These are the activations of a small neural network, seen along a few directions. Each row is one input.
In each table, some parts of the input vary, and every possible input appears once, in random order.
A made-up example of a description, with smaller parts first: ring(5) and (point or line(11) or (values(3) and line(4))).
Shared parts are said once, and a part with two or three values counts as separate values.

Other details of the inputs vary at random and push rows far along two fixed directions, the same in every table; ignore that.

Rows:
x1: [5,19,47,-55,-19,11,-17,-34,-1,-32,-18]
x2: [-27,-10,26,-60,17,14,26,2,24,13,-24]
x3: [42,30,-7,77,-3,66,10,10,10,19,-13]
x4: [-54,10,-47,31,19,-16,77,57,-22,-13,-8]
x5: [34,11,61,-3,6,-12,2,-14,-4,-7,-9]
x6: [6,-33,-39,60,2,5,2,8,0,11,5]
x7: [-19,20,-46,-7,-9,-41,31,28,-34,-60,20]
x8: [-23,-12,-17,-34,-31,-6,-31,-6,22,34,3]
x9: [25,-74,51,-85,22,-5,-44,-51,11,44,29]
x10: [26,16,10,64,-36,-14,-22,-1,3,-7,8]
x11: [39,-5,-8,62,-41,58,-36,-13,31,35,12]
x12: [17,20,20,-51,21,-22,19,4,1,-31,7]
x13: [-23,46,-53,70,-37,32,36,47,8,10,0]
x14: [28,4,-47,85,-23,29,-49,-4,4,28,0]
x15: [-2,11,53,-51,-27,11,-24,-35,-7,-34,-1]
x16: [-34,9,-33,18,-13,15,3,29,7,6,-14]
x17: [29,-27,41,-13,31,43,-6,-24,18,16,-18]
x18: [-35,-30,15,-75,9,-26,66,19,-1,20,27]
x19: [-12,-17,67,-80,-12,54,-49,-29,44,28,-17]
x20: [-22,12,-4,-20,7,21,10,17,15,11,-35]
x21: [53,-10,75,-7,-18,94,-50,-43,43,40,9]
x22: [33,3,9,40,8,48,-40,-16,-1,24,-2]
x23: [-37,-25,45,-103,30,-7,-22,-37,16,20,-13]
x24: [14,-38,0,-2,12,5,-64,-47,15,28,-6]
x25: [32,71,-16,102,1,8,10,32,-6,-26,-1]
x26: [-11,-49,-84,58,24,-54,40,38,-39,2,18]
x27: [-26,27,-30,25,-26,28,-58,-16,31,19,-32]
x28: [-2,22,-34,2,10,-47,34,32,-20,-43,29]
x29: [-36,-32,0,-82,5,-36,8,0,2,28,16]
x30: [-32,-20,16,-79,13,-22,11,0,-1,24,9]
x31: [-24,17,17,-50,23,17,-23,-25,23,17,-44]
x32: [-4,-11,31,-44,14,-64,43,-5,-38,-24,1]
x33: [-27,-13,-10,-77,22,-71,58,18,-46,-59,31]
x34: [13,-54,48,-85,66,-14,-20,-55,1,23,-13]
x35: [-18,-4,-12,-79,26,-66,61,18,-38,-55,13]
x36: [-29,14,-91,20,-15,-74,51,47,-46,-61,26]
x37: [17,20,-32,89,15,44,-52,-19,-1,8,-24]
x38: [-26,15,-29,6,-20,-41,30,12,-42,-51,9]
x39: [24,-23,17,22,20,41,-22,-9,-1,12,-5]
x40: [-24,29,-35,61,-49,51,-24,18,36,12,-25]
x41: [10,-60,8,-68,62,-52,37,-8,-29,24,15]
x42: [-7,22,17,-28,-14,37,23,9,31,27,-12]
x43: [19,-2,19,23,32,42,-52,-39,4,13,-21]
x44: [-5,-7,5,-63,35,-67,51,20,-26,-40,38]
x45: [-38,31,-68,18,21,-34,62,51,-27,5,-20]
x46: [24,12,18,-19,36,-48,41,13,-6,-14,7]
x47: [-1,-43,-26,32,31,-9,33,15,-18,3,13]
x48: [41,-12,28,25,-22,67,-31,-22,30,35,15]
x49: [-19,-48,31,-95,-32,-9,0,-18,39,42,28]
x50: [27,3,-25,88,-4,59,-39,4,5,10,-13]
x51: [-7,16,10,25,-6,-40,30,10,-45,-34,5]
x52: [15,62,-61,84,-38,3,-12,32,4,-37,9]
x53: [-10,-12,23,-36,-48,50,-74,-25,56,34,-17]
x54: [11,-32,60,-42,27,-67,36,-5,-29,-12,27]
x55: [45,35,15,49,-37,20,-56,-14,41,1,6]
x56: [-40,11,-18,-13,9,1,-19,-8,9,10,-22]
x57: [35,21,-15,79,13,65,-19,6,4,7,-37]
x58: [53,0,117,-28,-37,43,-86,-62,45,14,3]
x59: [-55,1,-60,31,7,-23,67,55,-16,-9,-3]
x60: [5,19,-46,54,25,-75,62,49,-31,-28,28]
x61: [7,32,10,48,-37,-3,-15,-4,-17,-25,-3]
x62: [19,33,13,55,-67,17,-53,-21,8,-13,-9]
x63: [-12,52,-58,80,-59,0,-8,13,-22,-46,-8]
x64: [-5,-78,25,-50,60,-32,49,-3,-23,6,24]
Each input here is: line(4) and (ring(6) or (values(2) and line(5))).
The inputs of x14 and x9 match in every part but the line(4) part. If x26 is changed in the same way as x14 into x9, which row does it become?
> x50
The inputs of x15 and x38 match in every part but the line(4) part. If x30 is changed in the same way as x15 into x38, which row does it become?
> x29
Change only the values(2) part in x40. List by row number the other rows that result.
> x6
Change only the values(2) part in x2. List by row number the other rows that result.
> x17
A walk changes only the line(5) part. It starts at x13 and steps to x59. List the rest of the walk in order.
> x16, x29, x56
